A small network was shown many inputs. Here are its activations along a few directions, one row for each input.
In each table, some parts of the input vary, and every possible input appears once, in random order.
Descriptions start from the smaller parts, as in this example, which fits no table here: one of 2 separate values, together with either a single point or one of 11 places along a line or (one of 6 places along a line, together with one of 8 places around a ring).
Shared parts are said once, and a part with two or three values counts as separate values.

Other details of the inputs shift rows strongly along three fixed directions, in all tables alike. That doesn't count.

Rows:
row 1: [-22   9   5  14   1  10  -8 -23   5   3 -20  38  26]
row 2: [ 13 -39  14  16  -7  10  29 -13 -11 -16 -25  -4 -28]
row 3: [ 39  37  -4   6 -12   2 -41  14   8  25   2   9   2]
row 4: [  9 -47 -17  17  -5   5  33  15  -8 -21 -21   0 -18]
row 5: [-46 -15  11 -53  22 -10  38 -32   6 -27  -1 -20 -22]
row 6: [  0 -47   8   6  -8  17  24 -17   7  -8 -30   7 -32]
row 7: [-69  18   4 -32  17   2   7 -34 -15 -18  43 -12  40]
row 8: [  5  -1 -21 -57   2 -18  20  29   9  -9  19 -58 -26]
row 9: [-16  -6 -18  40  15  -5   0  -4  -4  10  -5  15  34]
row 10: [-21  47   6 -51   9  -4 -32   4  11   3  46 -30  15]
row 11: [-14   5 -21  34   8 -14  -3  -9   2  -2 -20  23  36]
row 12: [ 32  23  13   9 -13   6 -29  33   3  37  20   5   1]
row 13: [ 27  16   7   8 -15  23 -39  14  34  34  10   2   4]
row 14: [ 38  25   1  16 -11  15 -36  18  13  31  23  -2   0]
row 15: [-11   7 -20  25   1  -3   1  11 -10 -10 -12  27  39]
row 16: [-34 -12  17 -48  22 -18  41 -31 -17 -35   5 -29 -15]
row 17: [ 40  35   8   3 -17   3 -44  14  10  20  -3   4  12]
row 18: [  9 -34  18  13  -1  -2  33   2 -16 -14 -22  17 -38]
row 19: [ 50 -24 -22  10 -16  -7  -4  28  32  12 -14 -34 -43]
row 20: [  6 -40 -14  24  10 -14  25   1   5 -16 -35   0 -27]
row 21: [-36 -10   0 -41  21 -14  47 -31 -22 -21  12 -31 -23]
row 22: [ 54 -28 -22   7 -17  -7  -8  30  30  14 -17 -31 -42]
row 23: [ -8   8  14  20   4   2  -9 -19 -18  -4 -11  31  29]
row 24: [  5   7   3 -70  -6 -16  -2  -1  31  -2   0 -41 -40]
row 25: [ 35  21 -19   8 -11  -3 -35  46  14  15   2   6  18]
row 26: [ 16   4  -2 -57  -3 -11   8   2   9   0  29 -55 -42]
row 27: [-12  -1 -11  29  12   3   2  16 -10  -8   0  27  34]
row 28: [ 33  20 -21  18  -6 -15 -42  27  27  25  -4   1  13]
row 29: [ -1 -39   5  17 -11  19  22  -9  -8 -20 -24   0 -35]
row 30: [-21  13   1  21  -3  12 -13 -14 -12  -9 -16  31  23]
row 31: [-24  -5   9  20   6  20  -4 -18   1  14  -9  28  23]
row 32: [ -6  51   3 -47  17 -14 -23   0   8  14  51 -25  13]
row 33: [-11  44   9 -42   1 -10  -8   8   9  16  64 -32  19]
row 34: [ -8  10   2  24   8   0  -7 -19 -18   2  -5  36  18]
row 35: [-60  19  11 -30  18 -12  25 -26 -21  -8  54  -5  40]
row 36: [  9 -24   8   9 -12  -8  34  -5 -17 -18 -35  18 -33]
row 37: [-13   9  13  22   0  -4   2  -6 -20   3   0  40  23]
row 38: [-12  -7 -16  36   4  11   8  10  -7  -4   7  18  36]
row 39: [ 47 -16   4  -5 -24  17 -18  31  12  11 -22 -24 -58]
row 40: [ 10 -37  15  12  -3   7  27 -10 -19 -13 -32  -2 -30]
row 41: [-23   7   5  21   1  11 -16 -14 -15  -7 -11  33  21]
row 42: [-10  -5  15  26   2  15  -4 -19 -18   1   5  21  33]
Each input here is: one of 6 places along a line, together with either one of 2 separate values or one of 5 places along a line.
Changing only the place on the line of 6 turns row 12 into row 35. The same change can be made to row 31. Which row results?
> row 6
Changing only the place on the line of 6 turns row 39 into row 29. The same change can be made to row 9. Which row results?
> row 19
Change only the choice among 2 separate values in row 9. List by row number the other rows that result.
> row 8
Which other rows agree with row 34 in the place on the line of 6? List them by row number.
> row 23, row 24, row 25, row 28, row 37, row 41
Change only the place on the line of 6 in row 17. List by row number the other rows that result.
> row 2, row 16, row 23, row 40, row 42

Rows:
row 43: [ 18  36 -20  17   3 -10 -38  33  21  19  -5  27  24]
row 44: [ -3 -72  -3   3   2  16  40 -29  -8 -30 -48 -10 -60]
row 45: [ 47 -22  28 -37 -18   3  15  30   5   1   0 -33 -64]
row 46: [-17 -10 -13  43   1   4  10 -10 -17 -13 -40  54  42]
row 47: [  6 -69 -14  19   2 -10  62  17 -15 -30 -36   5 -55]
row 48: [-32 -15  15  51  -1  31  -1 -36 -12   7 -10  53  19]
row 49: [-29  10  16  41   1  14   2 -29 -27  -5 -28  64  18]
row 50: [ 39  -8  -3 -41 -14  -9 -10  15   7 -10 -31 -36 -66]
row 51: [ 36  35   3  34   0  -5 -31  20  -4  42  36   3  30]
row 52: [-27  46  25 -76  10 -24  -6 -15   9  -6  29 -25  11]
row 53: [-28  16 -19 -51  11 -11   5  -3  25   1  30 -44  25]
row 54: [-21  19 -15 -53   4 -21  15  15  -3  -3  48 -42  25]
row 55: [-20  27  -7 -43  22 -27   2 -26  17  14  45 -50  14]
row 56: [ 38 -26  22 -37 -14   9   5   7  35   5 -13 -32 -66]
row 57: [-73 -26 -18  -5  29 -17  49 -28   0 -23   0   0  14]
row 58: [ 90 -22  -3  54 -42  26 -32  58   8  13 -26   0 -40]
row 59: [-27 -24  -4  59   2  26  -2 -27  -7 -13 -17  34  40]
row 60: [ 18  37  -6  12 -15  -2 -54  15   9   6   2  10  33]
row 61: [-65  -7  16 -23  16   1  56 -38 -42 -31  27   3   5]
row 62: [ 19  33   4  19   0  23 -44  27  -9  24  31   4  24]
row 63: [ 36  43  -4  15   0 -19 -43   5   7  31   8  16  27]
Changing only one part turns row 59 into row 60. The same change can be made to row 44. Which row results?
> row 50
Describe the family of inputs behind these rows.
> one of 3 separate values, together with either a single point or one of 6 places along a line
Which other rows agree with row 61 in the choice among 3 separate values? List them by row number.
> row 45, row 47, row 51, row 54, row 58, row 62
